A small network was shown many inputs. Here are its activations along a few directions, one row for each input.
In each table, some parts of the input vary, and every possible input appears once, in random order.
A made-up example of a description, with smaller parts first: ring(5) and (point or ring(9) or (values(2) and line(6))).
Shared parts are said once, and a part with two or three values counts as separate values.

Other details of the inputs shift rows strongly along two fixed directions, in all tables alike. That doesn't count.

Table:
r1: [-29   6 -31 -11   7  14 -18   1  27  -3 -19]
r2: [-42   8 -11 -29 -12  17 -22  10   6  -7 -15]
r3: [ 32  -3  12  11  -9  14   4   1  -2 -17   8]
r4: [ 35 -16  18   6  -5 -13  11  -1  -3   0  20]
r5: [-29  14 -25  -8   7   7 -26  -4  31  -2 -18]
r6: [-25  23 -19 -25  -3  15 -18  20   3  -2   4]
r7: [ -4  -5 -32   1  38  19 -37   7 -13   0  28]
r8: [  8   4  38  25 -16  -5  25 -11 -10  24 -15]
r9: [ 17   3  23  14   8 -22  35 -17   9   0 -16]
r10: [  9  -9  28  -7   2  -9  25  -7 -30  -2  11]
r11: [  1   5   9   4 -28   4   1  -2  -3 -20 -39]
r12: [ -2  16  -5 -13 -33  16  12  -1  24  -5  -7]
r13: [-24  -4 -20  -8  17 -18 -18  -5  21  15   2]
r14: [-32  16 -24  -5  10   7 -23   1  32  -4 -19]
r15: [ -8  23  28  21 -36  18  17  -6  14   9 -49]
r16: [  6   0  13  12 -44   8  18   5  21 -22 -45]
r17: [ -1  -6 -23 -16  55  -7 -36  24 -53  18  88]
r18: [ 47 -28  27  28   7 -14  20   2 -38 -10  29]
r19: [ 48 -16  21  19  21 -11  34 -15 -24   1  13]
r20: [  0 -10  -8  -1  20 -13   7  -7   2   7   4]
r21: [-19  -4 -26 -25 -13  -8  -8   5  17  20  25]
r22: [ 12 -18   7   8   8 -18  -5   2 -33  -2  11]
Description of these inputs: values(2) and (point or line(4) or ring(6)).
Changing only the values(2) part turns r13 into r5. The same change can be made to r18. Which row results? -> r16
Change only the values(2) part in r7. List by row number the other rows that result. -> r19

Table:
r23: [-41   4 -29 -25  -2 -12 -21  11  28  18  -3]
r24: [ 32   4  28  24  -5  19   4   0 -43 -19  19]
r25: [-36   0 -30 -16   2  -1 -36   7  27   8 -17]
r26: [-45   0 -27 -24  -1 -11 -25   5  25  22   1]
r27: [ -6  -7   6   0 -15  -5  -5  13 -13   8  10]
r28: [ -6   4   7  -7 -29  -7  22  -6  39   6 -39]
r29: [  3 -20 -20  -6  40  -6 -33  15 -45   0  81]
r30: [ 28  -8  27  10 -11 -21  39 -21  -2  -2 -17]
r31: [-42   6 -27 -21   4  -2 -27  11  24  18  -6]
r32: [ -8  -7   4  -2   1 -16   4  -5   5  10  -6]
r33: [ 39   1  17  26  12   4  20 -12 -23 -15   3]
r34: [-43   7 -28 -25 -15  19 -41  15  25 -13  -8]
r35: [-41   4 -28 -31 -14   7 -38  19  28  -1  -4]
r36: [ 42  -3  19  20  14  -3  19 -13 -22 -10   7]
r37: [ -4  -9   0  -2   1 -16   3  -3   6   6  -7]
r38: [  6  -9  -9   9  29  11 -45  19 -52   2  64]
r39: [-18  -2 -20   5  34  21 -36   5 -17  -2  25]
r40: [ -2  -8 -12   2  44  -7 -24   6 -34  13  60]
r41: [ 22 -14   0  -3  15   0   5   3 -41   3  50]
r42: [-38 -10 -29 -21  -5 -12 -22  13  40  19  -8]
r43: [ 3 -6 -1  1  6 -9  1 -2  2  2 -9]
r44: [-10   2  11 -18 -40 -10  26   4  29  -4 -32]
r45: [-40   7 -34 -27 -14  21 -38  19  16   6  -3]
r46: [-11   3   6 -22 -46  -2  29   4  28   6 -38]
r47: [ -9  24   2  -4 -26  10  18  -7  30 -12 -46]
r48: [ 26  -3  29  10 -16 -14  41 -15   8   1 -12]
r49: [-39  -8 -28 -20  -7 -13 -23   4  34  21   1]
r50: [-44   5 -29  -9   6   8 -36  11  21   6 -16]
r51: [ 34  -1  29   4 -11  -3  33  -2 -16 -17   2]
r52: [ 39   1  18  26   8  10  23 -10 -16 -21   4]
r53: [ -7  13   4   1 -30   5  16  -7  37  -3 -43]
r54: [-15  -1  12  -9 -27 -14  24 -12  32  14 -40]
r55: [-43  -2 -27 -17   8  -5 -32  13  23  15 -12]
r56: [ 22  -9  13  14  10   2  -6  12 -46  -1  38]
r57: [ 33  -6  27  17  18  -3  25 -11 -27   0  11]
r58: [ 20  -3  35  10 -12 -12  42 -15   2   4 -21]
r59: [ 30  -8  30  18  15 -15  27 -10 -25  -1  11]
r60: [-10  11   1   3 -25   8  12  -9  28 -15 -54]
r61: [ 19   2  10  24  27  13   3  -7 -32 -18  13]
r62: [ 7  2  1  3  2  1 -1 -4  8  1  3]
r63: [ 29   5  33  17  -2  -3  33 -15  -7 -10 -22]
r64: [ -1   5   5  -4 -26  -3  17  -4  40   0 -42]
r65: [-37 -12 -31 -22  -6 -14 -22   9  39  20  -5]
r66: [ 25  17  29  19 -10   7  38 -16  -5 -11 -22]
r67: [ 27  14  31  12  -8   0  36 -17  -3  -7 -18]
r68: [ 12  -9 -18  -5  40  17 -39  15 -50   1  73]
r69: [  6  -3 -19   0  46  -3 -25   9 -33   7  56]
r70: [ 23  -3  16  16  27   5   3  -8 -27  -1  22]
r71: [ 5 -6 -4  0  4 -8  1 -1  5  3 -8]
r72: [ -3   0   4  -7 -26  -9  23  -1  40   5 -43]
r73: [-39  -9 -30 -21  -3 -13 -27   9  32  18 -12]
r74: [ 36   5  21  26   7  12  23 -14 -18 -20   8]
r75: [-16  -1 -19   3  12  17 -51  22 -30   2  39]
r76: [ 35   5  23  22 -10   3  35 -11   2 -14 -18]
r77: [-11   0 -25 -10  17  29 -42  14 -26  -6  41]
r78: [ -6  -4   4  -9 -29 -19  22 -12  34   8 -41]
r79: [ 30  13  22  24  12  14  24 -15 -26 -19   5]
r80: [  2  -9 -20  -2  42 -13 -23   4 -32  12  63]
r81: [ -6  20   5 -10 -26  -3  19  -6  33   0 -42]
r82: [ 34  -1  24   0 -13   5  35  -2 -21  -7   2]
r83: [ 30  19  24  16  -9   3  37 -13  -5 -14 -18]
r84: [-1  4  4 10  8 12 -1 -4 -4 -1 -6]
r85: [  2   3  -3  10   4   4  -3  -4   0  -8 -13]
r86: [-41   7 -29 -24 -15  13 -39  18  24  -6  -6]
r87: [-22 -16 -21  -7   8  -5 -38  20 -25  15  44]
r88: [ 38   1  16  27  12  10  20 -14 -25 -23   1]
Changing only one part turns r45 into r46. The same change can be made to r53. Which row results? -> r48
Changing only one part turns r35 into r86. The same change can be made to r25. Which row results? -> r85
What is each input in this table made of? -> line(6) and (values(3) or ring(8))
Change only the line(6) part in r81. List by row number the other rows that result. -> r23, r47, r69, r80, r83
Change only the values(3) part in r38. List by row number the other rows that result. -> r35, r68

Table:
r89: [ 46   8  16  29   7  13  22 -20  -5 -34   2]
r90: [ 34  17  27  12  18 -10  44 -22  -3  -2  -3]
r91: [-12 -18 -15 -13   9 -11 -11   3  10  24  16]
r92: [  0   8   7   1  -3 -19  22 -16  18   0 -43]
r93: [-18 -21 -16 -17  14 -12 -12   4   6  13  14]
r94: [-31  10 -12   6 -14  13 -21  -2  31   6 -32]
r95: [ -4 -10   0  -1   4  -7 -11  14 -30   0  37]
r96: [-33  11 -17  -2 -12  10 -13  -8  29  -6 -41]
r97: [ 13  -8   9   2 -14  -3  11  14 -15   6  16]
r98: [ 21   2  23  -5   4 -16  38 -18  -2   8  19]
r99: [-13   5  -6  -7  -2 -11  13  -8  32   4 -48]
r100: [-31   9 -10  -5 -14 -14  -6   0  45  21 -47]
r101: [-36   4 -11  -7  -4 -18  -4   2  39   6 -44]
r102: [-24   7 -20   1  -8  18 -13  -4  32   3 -31]
r103: [ -1   6 -22 -11   7  20 -36  17  -4 -23  27]
r104: [-15   6  -6  -5  -7  18 -33  17  -7   3   5]
r105: [ -7   3  -9  -1   1  -8   8  -7  29  14 -33]
r106: [ 40   0  26  26  14 -13  37 -12  -9   0 -13]
r107: [ 32  24  32   4 -12  17  36  -6 -19 -20   0]
r108: [-12   2 -15  -9   7  17 -32  13 -24 -11  17]
r109: [ 30 -13  38  15  -2 -23  31 -14 -20   5   9]
r110: [ -8   0 -18  -7   8  24 -32  17 -15   0  21]
r111: [-27   8 -23  -4  -6  19 -14  -5  32  -2 -33]
r112: [ -1   9 -15  -5  -4 -11   5  -5  42  -8 -32]
r113: [ 25   1  10   9  11  -9  30 -17   4   0 -23]
r114: [ 14   5   5  -3  -4  22   2   4 -18 -14   1]
r115: [-12 -17   7  -6   0 -21   6   0   8   7   1]
r116: [-27   8 -15   4 -13  16 -12   3  37   1 -38]
r117: [ 14 -16   7  -7   4 -13  19  -9  -1  10   8]
r118: [ -9 -14 -20 -14  15   2 -25  17 -29   4  45]
r119: [ 16  23  16  14   6  16  25 -19   1 -12  -5]
r120: [-19 -15  -5  -9  -4 -19 -15   4  15  27   6]
r121: [ 16  -7   5   0 -12  -1  12   6 -17   8  18]
r122: [-23 -15 -14 -19   4 -21 -11  -2   9  13   4]
r123: [ 10  -7   4  -3  -7  -7   7   2 -30  -3  22]
r124: [ -2 -16 -27 -11  25   4 -32  18 -38  10  64]
r125: [ 26   9  33  35  -2   8  22 -20 -16 -16 -15]
r126: [ -4   7  13  19  -3   8   8 -10   5 -17 -25]
r127: [-20   7   2   2  -8 -17   2  -5  28  11 -41]
r128: [ 35   5  30   9  -9  19  28  -4 -29 -26  -8]
r129: [ 44 -10  21   7  -3 -17  36 -14   2 -14  12]
r130: [ 13   6  14   4 -15  18   5  11  -9 -10  -8]
r131: [  9  -3  16   3 -17  -9   5   4 -24   4  16]
r132: [  6  -8 -27  -9  17  -1 -34  19 -22  -7  66]
r133: [-16 -18 -10 -10   4 -15 -10  10  14  22  10]
r134: [-17   4  -7  -4   1  16 -39  16 -20  -3  16]
r135: [ -4   0 -22 -12  33   2 -26  15 -41  10  83]
r136: [-31   9 -17  -4  -9  17 -10  -4  32  -6 -42]
r137: [ -7 -11 -11  -2   7  -3 -32  18 -29  18  49]
r138: [ 19   5  28  12  -8  12  12   4 -28 -23  -1]
What is each input in this table made of? -> ring(5) and (values(2) or ring(8))
Changing only the ring(5) part turns r136 into r93. The same change can be made to r111. Which row results? -> r117
Change only the ring(5) part in r126. List by row number the other rows that result. -> r95, r101, r115, r138
List by row number the other rows that have the ring(5) part in common with r137. -> r95, r97, r118, r121, r123, r124, r131, r132, r135
Change only the values(2) part in r112. List by row number the other rows that result. -> r90

Table:
r139: [ 75  -6  56  39  40 -24  57 -36 -51   2  29]
r140: [ 66   0  30  29  -7  17  19   3 -38 -34  14]
r141: [-24 -22  -4 -10 -32 -21   2   3  43  29 -33]
r142: [-49  15  14 -50 -90 -21  45   9  58  28 -68]
r143: [ 57 -10  39  46  42  17   4  -4 -91 -30  40]
r144: [-51  12 -46 -34  11  35 -78  36 -37  16  68]
r145: [-41  15 -70 -13  57  34 -77  16 -11   4  47]
r146: [ 79  14  44  26 -28  15  63 -22 -18 -50 -18]
r147: [-40   6   3  -6 -76  21   4   6  64  -6 -90]
r148: [-30 -13   0 -11 -18 -31   2   0  19  20 -42]
r149: [-41 -31 -69 -34  42 -19 -69  21   6  17  77]
r150: [ -1 -22 -11 -13  -8 -22  -9  19  15  10  11]
r151: [-19   3 -19 -20  -1 -16  18 -12  45  25 -30]
r152: [-41  36   4 -12 -44  19   9  -7  69  -6 -98]
r153: [ 71  23  52  24  -9  19  72 -29 -12 -46 -21]
r154: [ 53   4  37  61  47  16   7 -15 -77 -23  45]
r155: [-39 -19 -59 -33  69 -10 -64  20   2  18  80]
r156: [-23  -6  -1   8   5 -29  -6  -7  15  27 -12]
What is each input in this table made of? -> values(2) and (point or ring(8))
List by row number the other rows that have the values(2) part in common with r144. -> r140, r143, r145, r146, r147, r152, r153, r154
Change only the values(2) part in r152. List by row number the other rows that result. -> r139
